These are the activations of a small neural network, seen along a few directions. Each row is one input.
Each table varies a few parts of the input and shows all the possible inputs, shuffled.
Descriptions start from the smaller parts, as in this example, which fits no table here: values(3) and (point or ring(11) or (line(6) and ring(8))).
Shared parts are said once, and a part with two or three values counts as separate values.

Other details of the inputs shift rows strongly along two fixed directions, in all tables alike. That doesn't count.

Table:
x1: [ 17.7  16.4 -49.4 -16.6  -5.7 -13.4  32.7  -5.4  32.7 -11.8 -57.8 -16.0
  25.1  21.1   3.0]
x2: [-19.0 -19.2  17.1  -4.6  -5.0  23.9 -31.8  -9.3 -13.0   4.5  21.8   0.1
 -21.9  -7.2  -1.8]
x3: [-14.3 -16.0  13.0  -6.8  -6.5  13.4 -38.6 -14.6 -17.8  -7.9  24.9   2.9
 -23.1  -7.2   3.6]
x4: [ 12.2   8.7 -52.3 -11.5 -12.7   0.2  39.3  -3.7  33.0  -0.7 -59.7 -23.4
  18.4  18.7 -19.9]
x5: [ 12.2  12.0 -23.6   2.4 -36.3   2.0  33.0   9.8  34.1  -4.2 -47.8 -45.3
  23.1  19.1 -11.0]
x6: [ 48.7  56.2  29.6  94.1  25.1 -84.1  79.6  13.5  -6.5  24.1  28.0  38.9
  26.1   2.1 -25.8]
x7: [-17.3 -20.4  20.7 -12.1  -1.6  29.6 -31.0   3.1 -11.6   6.1  17.5  -5.1
 -15.3  -8.6   6.2]
x8: [-17.6 -25.5  15.1 -16.6  -2.9  29.7 -32.4   1.4  -8.8   9.1  11.9  -5.0
 -12.4  -5.9   7.7]
x9: [-13.3 -14.7  15.6 -16.0   0.6  14.3 -42.1 -11.4 -16.8  -7.6  26.5   5.3
 -13.9  -4.8  18.8]
x10: [-22.9 -19.2  -3.1 -32.1  25.6  29.5 -21.5   5.8  -9.6  -7.3   4.7   8.8
 -19.0 -21.3  -1.0]
x11: [ 14.6  15.4 -27.4  -4.3 -36.5  -5.0  30.2  10.0  31.8 -10.7 -45.3 -38.6
  29.1  23.9   0.4]
x12: [ 11.8  20.2  75.7  78.4  51.2 -50.8  22.8  15.2 -46.1  37.4  85.4  69.8
  -9.4 -33.6 -17.3]
x13: [-24.3 -18.7  -5.2 -41.3  24.9  26.6 -30.1   4.0  -9.9 -13.4   3.3  14.3
 -16.2 -16.8  14.9]
x14: [ 16.2  12.1 -53.6 -12.0 -11.5  -9.1  34.4 -11.6  28.3  -8.1 -56.7 -17.1
  16.0  21.0  -9.7]
x15: [ 16.3   8.5 -34.2  -8.3 -29.5  -3.4  26.9   6.4  35.5   1.3 -50.4 -33.1
  32.4  31.9   5.3]
x16: [-11.6 -17.7  10.7 -19.0  -0.7  14.3 -42.1 -12.6 -13.1  -5.4  21.4   4.9
 -12.4  -1.8  20.5]
x17: [-18.1 -18.1  17.7 -22.8  -5.5  24.3 -38.6   4.7 -14.6  -5.7  20.4  -2.6
 -12.1  -9.0  17.6]
x18: [-21.0 -19.3  16.5  -7.5  -9.0  24.6 -34.4  -7.5 -12.9  -0.8  20.4  -4.6
 -23.5 -11.0  -3.0]
x19: [-16.7 -15.9  13.5  -6.3 -10.2  14.6 -39.5 -14.9 -18.3 -13.2  25.2   0.6
 -23.4  -9.7   2.2]
x20: [  8.4  11.7 -54.4 -12.1  -5.2  -0.1  42.1  -2.9  32.9  -8.3 -56.3 -21.3
  12.7  13.2 -21.4]
x21: [  9.3  12.4 -29.6   8.7 -41.0  -1.7  30.6  -3.0  33.8  -7.2 -45.7 -42.5
  16.6  21.3 -18.9]
x22: [-16.7 -12.8  18.6 -16.0  -4.3  13.3 -43.4  -9.6 -19.7 -16.7  28.9   1.5
 -15.8 -11.6  15.3]
x23: [ 15.3  27.6  84.6  71.4  58.7 -52.9  19.9  30.1 -52.4  29.6  94.2  74.1
  -0.9 -36.7   1.1]
x24: [ 43.5  55.6  18.6  66.5  51.8 -76.5  87.1  35.9  -3.4  23.7  10.9  51.0
  37.6  -9.8 -15.8]
x25: [-19.0 -20.2  21.4 -14.6  -4.9  29.5 -33.0   5.4 -12.0   1.3  17.4  -8.7
 -17.1 -13.0   5.1]
x26: [ 47.9  53.1  34.8  90.0  28.2 -73.3  90.2  33.6   1.6  37.1  17.2  29.7
  36.4  -0.6 -24.8]
x27: [-13.4 -19.0  10.7 -20.1   0.2  13.4 -42.9 -12.8 -13.7  -4.5  21.0   6.0
 -11.3  -2.6  20.3]
x28: [-18.3 -20.9   0.5 -29.0  19.9  28.7 -23.4   5.8 -11.2   1.0   3.8   8.7
 -13.8 -17.3   0.9]
x29: [-17.5 -22.0  13.1  -6.9  -6.5  23.4 -31.3 -10.2  -9.9   6.9  17.3   0.1
 -20.3  -3.8  -0.4]
x30: [ 19.3  19.0 -31.4  -1.0 -29.8 -15.2  24.8  -4.3  30.4 -13.0 -41.5 -34.1
  26.2  27.5   1.4]
x31: [ 17.5   9.4 -33.9  -7.7 -30.5  -2.3  27.2   6.4  35.9   0.3 -49.8 -34.0
  31.0  32.6   5.4]
x32: [ 12.6  15.4 -57.9 -13.2  -5.6  -8.8  38.2 -11.2  29.8 -16.0 -56.9 -16.8
  10.9  17.1 -10.7]
x33: [-10.6 -19.5   8.7  -7.9  -5.5  13.3 -36.3 -17.4 -13.6  -0.7  20.7   6.3
 -20.3  -0.1   6.9]
x34: [-19.4 -12.9  -7.6 -35.0  26.5  14.7 -29.4 -10.7 -11.3 -19.2   6.1  18.5
 -20.3 -17.0  17.8]
x35: [-12.6 -21.7   7.6 -10.6  -5.7  13.4 -37.5 -18.1 -13.6   0.0  18.9   6.3
 -19.2  -0.2   7.0]
Description of these inputs: ring(5) and (values(2) or line(5)).
Changing only the ring(5) part turns x12 into x8. The same change can be made to x2. Which row results?
Answer: x7
Which other rows agree with x3 in the ring(5) part? List them by row number.
Answer: x6, x14, x19, x32, x33, x35
Which other rows agree with x34 in the ring(5) part? List them by row number.
Answer: x1, x9, x16, x22, x27, x30
Which other rows does x24 become when the values(2) part takes its other values? List them by row number.
Answer: x13

Table:
x36: [ 33.0  41.2  -9.4  46.6  25.7 -60.6  63.3  -2.8   2.1   3.5  -7.1  22.6
  20.4  -6.1 -28.8]
x37: [ -9.7 -25.9  28.6  -1.2  -6.6  14.6 -43.2  -6.4 -26.6  23.3  42.9  19.8
 -12.6   3.4   8.2]
x38: [-11.6 -10.6  27.6   6.7  49.0  -8.4 -17.1  -8.2 -26.5  14.4  38.9  53.2
 -24.9 -24.5   7.4]
x39: [ 16.4   3.9 -22.0   9.4 -32.6   4.4  16.6  -9.9  32.0   5.1 -33.2 -42.4
  15.4  35.3  -4.8]
x40: [-17.0 -28.1   4.4 -41.8   3.4  24.4 -50.8   2.4 -21.3  -3.7  19.8  12.9
  -5.9  -3.2  33.4]
x41: [ 15.2  16.0 -25.2  -8.4 -11.2 -14.6  27.6   8.9  34.8  -2.5 -45.4 -19.9
  32.8  23.5  19.8]
x42: [-22.7  -6.4   7.3  -3.2  17.5   1.2 -28.4 -19.1 -26.9 -22.8  39.5  29.3
 -35.2 -26.2  -5.1]
x43: [-18.2 -12.6  34.0  12.9 -20.6   7.8 -39.2 -15.2 -27.3 -10.8  46.3   1.8
 -33.2 -12.6   2.1]
x44: [ 19.2   0.5 -57.5 -15.6  -9.8  -5.4  27.0 -11.7  25.6   2.6 -54.9  -4.6
  18.1  29.6  -6.0]
x45: [ 40.6  70.5  30.2  79.6  21.5 -86.6  77.6  26.9  -8.0  -8.8  26.7  34.7
  30.1  -9.2 -12.0]
x46: [-17.9 -16.6  12.8 -35.7  13.6  27.7 -48.7   0.8 -13.9 -15.3  23.3  -0.1
 -16.2  -8.5  28.2]
x47: [ 46.8  61.9  26.8  67.3  27.8 -81.2  72.5  24.7  -6.3   3.6  15.3  28.6
  41.1 -11.5 -10.9]
x48: [  2.8   7.3 -21.2 -18.0 -12.8  17.5  40.8  36.4  32.2  -2.6 -48.9 -38.4
  26.8   3.4  -9.3]
x49: [-20.5 -22.0  -1.9 -28.0  29.0  25.6 -39.5 -18.9 -17.0  -6.6  19.4  15.9
 -33.2 -11.4   5.4]
x50: [-18.7 -29.8 -49.3 -44.8 -66.1  66.8  -4.4   8.4  52.9  -2.0 -82.7 -86.6
   9.9  30.9 -18.2]
x51: [ -9.9 -17.8  35.0   5.5  -9.9   9.3 -44.1 -14.0 -27.0   3.1  41.0   2.1
 -21.7 -16.4   0.3]
x52: [-30.4 -20.3  15.3 -15.7  33.6  37.1 -12.9  15.3 -24.4  12.1  18.8  22.0
 -31.3 -40.1 -17.3]
x53: [  2.6 -11.2 -35.4 -15.6 -51.5  20.3   3.0 -17.6  45.6   7.4 -59.5 -51.2
  19.7  43.4   7.8]
Describe the family of inputs behind these rows.
Answer: values(3) and (point or line(5))
Changing only the values(3) part turns x40 into x44. The same change can be made to x41. Which row results?
Answer: x38
Which other rows agree with x37 in the values(3) part? List them by row number.
Answer: x39, x43, x50, x51, x53
Which other rows does x47 become when the values(3) part takes its other values? List them by row number.
Answer: x36, x51
